Each row below holds a small network's activations on one input, seen along a few directions.
In each table, some parts of the input vary, and every possible input appears once, in random order.
Descriptions start from the smaller parts, as in this example, which fits no table here: one of 4 places along a line, together with either a single point or one of 9 places along a line or (one of 2 separate values, together with one of 8 places around a ring).
Shared parts are said once, and a part with two or three values counts as separate values.
(in the rows, 128 means zero)

Other details of the inputs shift rows strongly along two fixed directions, in all tables alike. That doesn't count.

Rows:
r1: [121 136  72 149 137 159 149 210 122  99 174  97 104 117 117 124]
r2: [ 99 121 138 116 142 150  70  89 119 194 122 112 152 159 127 167]
r3: [ 85 139 130 139 109 165  93  77 127 198 110 136 171 130 125 141]
r4: [ 86 146 137 135 118 176  89  70 126 192 113 144 153 127 116 135]
r5: [165 167 108 172 158 125  77 112 151 124 147 127 156 160  92 103]
r6: [108  96 177 119 103 150 160 107 126  96 124 131 108 155 121 164]
r7: [114 130 180 139  96 147 162 108 109  98 123 131 105 133 135 176]
r8: [103 108 165  73 111 148 154 145 121 153 109 136  95 120 143 157]
r9: [121 127  66 152 127 147 155 215 125 108 170  89 124 119 124 130]
r10: [ 81  82 171 128 111 131 163 120 103 132 118 146 133 128 120 144]
r11: [152 124 139 156 131  90 166 165 134  84 141 134 135 144 110 117]
r12: [ 95  95 180 101 101 158 149 119 132 102 126 151 110 144 111 161]
r13: [179 128 126 124 138  87 154 169 122 108 117 101 102 112 137 115]
r14: [ 97 142 151 133 130 178  70  71 140 153 135 142 149 162 100 159]
r15: [160 154  75 162 149 114  79  96 140 128 107 115 158 122 137  84]
r16: [ 87 126 170 112  90 147 169 138 132 130 121 158 128 128 127 172]
r17: [129 130 108 114 126 100 154 170 141 103 111 161 121 101 131  69]
r18: [152 190  99 147 139 137  77 134 167 149 139 154 156 130  92 104]
r19: [ 94  89 177 143 123 137 170 100  97 119 119 135 112 136 124 143]
r20: [101 129 129 129 131 170  70  54 146 129 118 124 145 178 141 155]
r21: [118 102 158  85 110 133 159 119 111 145 133 116  95 107 158 169]
r22: [ 88  78 153 119 124 134 160  96 108 102 103 138 111 141 152 135]
r23: [163 172  72 134 134 124  72 106 164 121 149 138 155 126 135 105]
r24: [148 146 133 106 143  94 153 196 130 133 131 144 100 108 122 104]
r25: [ 94 143 118  79 134 169  65  90 138 189 103 126 133 146 161 147]
r26: [115 110 170 120 116 120 167 125  95 140 110  96 111 128 162 179]
r27: [138 148 117 103 116 113 148 179 159  82 126 169 116 122 130  94]
r28: [150 157  86 142 136 133  83 122 156 165 116 141 163 112  99  75]
r29: [163 139 127 116 143  84 158 170 119 125 156 125 101  95 139 116]
r30: [105 119 162 121  88 136 173 114 119 120 145 139 129 116 142 181]
r31: [113  85 169  98 127 131 156 118 105 130 114 108  93 150 140 163]
r32: [131 105 116 121 142  94 144 161 131  85 119 157 122 119 122  69]
r33: [156 100 126 149 140  95 164 151 125  94 122 133 122 121 108  84]
r34: [164 129 114 113 146  81 146 167 123  93 111 108  98 117 164 108]
r35: [ 95 100 180  92 134 134 147 133 100 137 127 133  93 140 126 161]
r36: [ 99 131 126 147 111 154  99  54 116 188 133 118 173 116 140 152]
r37: [150 154  65 142 143 112  81  95 145 141 134 130 160 106 137  81]
r38: [185 171  94 164 130 131  77 109 156 121 127 113 157 136 110 112]
r39: [156 163  89 164 144 116  89 100 135 158 150 128 162 100 111  87]
r40: [152 110 116 107 161  80 145 168 125  92 120 117  98 142 149  98]
r41: [ 82  98 168  90 108 152 140 118 131  87 121 159 109 151 137 153]
r42: [139 125 139 137 128  94 154 177 141  90 143 152 136 133  97 113]
r43: [114 114 160 105  85 150 164 105 128 110 141 142 110 115 136 172]
r44: [158 114 131 135 153  71 162 178 115 117 132 108 119 139 127 113]
r45: [106  96 151 114  94 139 169  97 109 130 128 136 117  96 138 146]
r46: [114 138 128 119 129 148  87  75 118 203 138 101 153 128 157 177]
r47: [110 142 140 162 125 165  93  47 109 166 109 109 153 131 130 149]
r48: [108 134 133 166 116 155  98  54 109 174 105 102 171 133 138 156]
r49: [155 110 129  99 147  92 140 184 129 113 129 131 102 126 110 101]
r50: [169 182  93 158 137 126  81 110 154 139 163 137 157 119 109 114]
r51: [159 123 137 130 163  80 157 171 112 109 136 115 100 137 118 107]
r52: [141 150  31 154 141 182  77 170 150 139 165  79 139 130 110 115]
r53: [166 145 133 161 115  92 166 166 129  84 132 126 136 121 124 125]
r54: [142 112 118  89 154  87 132 182 130  99 123 138 100 133 138  93]
r55: [153 138  94 184 159 106  92 109 133 152 127 116 180 141 106  89]
r56: [162 142 117 135 119  99 149 155 138  58 122 135 114 126 144 109]
r57: [ 82  91 178 124 119 141 158 112 102 124 122 153 114 126 111 138]
r58: [154 132  92 151 153 127  72 115 148 147 124 138 164 128  88  76]
r59: [ 96 120 170  94  87 165 160 129 142 120 117 160 110 126 122 163]
r60: [126 154  19 145 148 175  70 165 150 125 160  86 133 138 135 108]
r61: [167 121 121 154 124  93 165 148 122  93 113 121 123  98 119  91]
r62: [ 93 114 168  90 111 131 163 150 111 163 115 133 112 123 149 167]
r63: [157 127 106  94 140  81 148 167 131 109 140 126  99 101 166 104]
r64: [124 149 143 135 142 158  80  68 110 180 114  90 131 142 147 173]
Description of these inputs: one of 4 places along a line, together with either a single point or (one of 3 separate values, together with one of 5 places around a ring).
The inputs of r27 and r59 match in every part but the place on the line of 4. If r60 is changed in the same way as r27 into r59, which row does it become? -> r52
The inputs of r55 and r22 match in every part but the place on the line of 4. If r46 is changed in the same way as r55 into r22, which row does it become? -> r63
Which other rows does r44 become when the choice among 3 separate values takes its other values? List them by row number. -> r11, r55
Which other rows does r61 become when the choice among 3 separate values takes its other values? List them by row number. -> r13, r38
A walk changes only the place on the ring of 5. It starts at r31 and steps to r49. List the rest of the walk in order. -> r8, r21, r13

Rows:
r65: [ 65 117 158  98 133 214  38  13 108 203 112  83 149 187 163 214]
r66: [117 120 139 112 137 119 119  85 128 169  99 139 127 122 129 138]
r67: [131  89 156 121 111  97 243 237 112  33 146 153  84 116 109  97]
r68: [ 24  48 244  84  89 175 188  48  74 133  87 128  82 155 177 234]
r69: [129 129 139 154 132 143  96  48 120 169 107 113 153 130 129 145]
r70: [140 174  68 158 146 155  32 106 162 196 135 132 182 131  96 101]
r71: [154 187  93 174 142 150  38  46 160 163 130 130 197 143  95 111]
r72: [166 168  35 143 154 130  49 158 149 132 155 104 150 150 122  84]
r73: [172 173  55 130 159 136  72 168 163 152 148 115 147 112 133  82]
r74: [172 138  95 138 124  92 177 229 128  67 163 121 107  98 132  87]
r75: [141 102 179  99 102  55 229 215 128  47 128 189  80  89 122  89]
r76: [165 176  73 191 143 121  89 136 146 134 163 120 175 114  87  84]
r77: [175 131 104 150 141  57 183 183 122 105 127 103 111 103 132 113]
r78: [ 33  63 223  58  82 180 180  79  66 172 101 121  76 133 182 232]
r79: [138 105 160 111 122  95 186 170 153  45 118 168 100 136 110 108]
What do these inputs look like to the network? -> one of 3 separate values, together with one of 5 places around a ring
The inputs of r77 and r78 match in every part but the choice among 3 separate values. If r76 is changed in the same way as r77 into r78, which row does it become? -> r70
A walk changes only the place on the ring of 5. It starts at r72 and steps to r67. List the rest of the walk in order. -> r79, r68, r65
Which other rows does r75 become when the choice among 3 separate values takes its other values? List them by row number. -> r71, r79

Rows:
r80: [119 134 120 130 127 149 106 111 132 137 130 122 135 138 130 140]
r81: [126 133 126 129 131 137 110 104 125 150 125 118 136 130 134 138]
r82: [124 129 127 125 135 137 105 105 127 146 121 119 133 138 134 136]
r83: [125 133 126 130 130 137 110 105 125 150 125 118 137 130 135 139]
r84: [124 111 150 111 121 110 169 156 119 109 125 138 105 119 133 128]
r85: [128 108 149 114 125 107 168 154 116 105 124 131 103 124 135 130]
r86: [124 112 139 125 116 118 174 161 118  99 133 130 107 117 131 130]
r87: [119 114 142 115 113 123 170 161 124  99 133 141 105 117 129 130]
r88: [121 134 126 121 129 140 106 108 131 149 123 127 136 132 133 135]
r89: [125 131 126 124 133 137 105 105 128 145 122 120 134 137 135 137]
r90: [123 110 141 120 119 119 169 160 121  95 130 132 104 123 132 130]
r91: [120 133 121 130 128 149 106 110 132 137 130 122 134 138 129 139]
r92: [123 128 126 125 136 136 105 105 126 147 123 120 134 138 133 136]
r93: [120 134 122 136 127 148 111 111 128 144 132 118 138 134 126 142]
r94: [219 174  73 184 166  53 101 167 161 105 139 142 170 111  85  31]
r95: [121 135 120 135 124 149 111 110 129 142 132 119 137 131 128 141]
r96: [116 137 119 126 123 152 107 114 135 141 131 129 137 133 127 138]
r97: [125 131 126 130 132 137 110 105 124 151 123 117 136 131 134 137]
r98: [120 136 119 135 124 148 111 110 130 142 132 119 138 132 130 142]
r99: [124 110 147 110 121 111 169 156 119 108 124 138 105 117 135 126]
r100: [129 110 147 113 123 108 168 153 118 103 125 132 103 121 137 129]
r101: [125 112 147 109 119 111 169 155 121 107 126 139 104 116 135 127]
r102: [119 113 140 117 116 121 170 163 124 100 134 140 106 118 128 127]
r103: [124 110 146 111 122 109 168 158 120 108 126 138 105 117 133 125]
r104: [116 135 122 128 126 151 107 115 134 143 130 127 137 136 124 138]
r105: [119 131 121 131 130 148 106 111 130 138 130 121 135 139 128 138]
r106: [119 132 120 136 127 148 111 110 128 143 132 118 138 133 128 140]
r107: [120 132 123 131 130 148 106 111 131 139 129 120 135 141 127 140]
r108: [125 132 128 131 133 136 110 106 123 152 124 117 137 133 132 139]
r109: [126 130 146 143 126 130 110  84 131 134 116 140 149 139 117 127]
r110: [214 175  73 175 165  57  97 169 167 105 138 152 168 113  83  27]
r111: [124 130 126 131 132 136 110 105 123 151 125 117 137 131 133 137]
r112: [118 113 141 116 115 122 170 162 123  99 131 140 106 119 129 128]
What do these inputs look like to the network? -> one of 3 separate values, together with either a single point or (one of 2 separate values, together with one of 5 places along a line)
Which other rows does r89 become when the choice among 3 separate values takes its other values? List them by row number. -> r83, r88
Which other rows does r89 become when the choice among 2 separate values takes its other values? List them by row number. -> r80
Which other rows does r97 become when the place on the line of 5 takes its other values? List them by row number. -> r81, r83, r108, r111
Which other rows does r96 become when the choice among 2 separate values takes its other values? List them by row number. -> r88
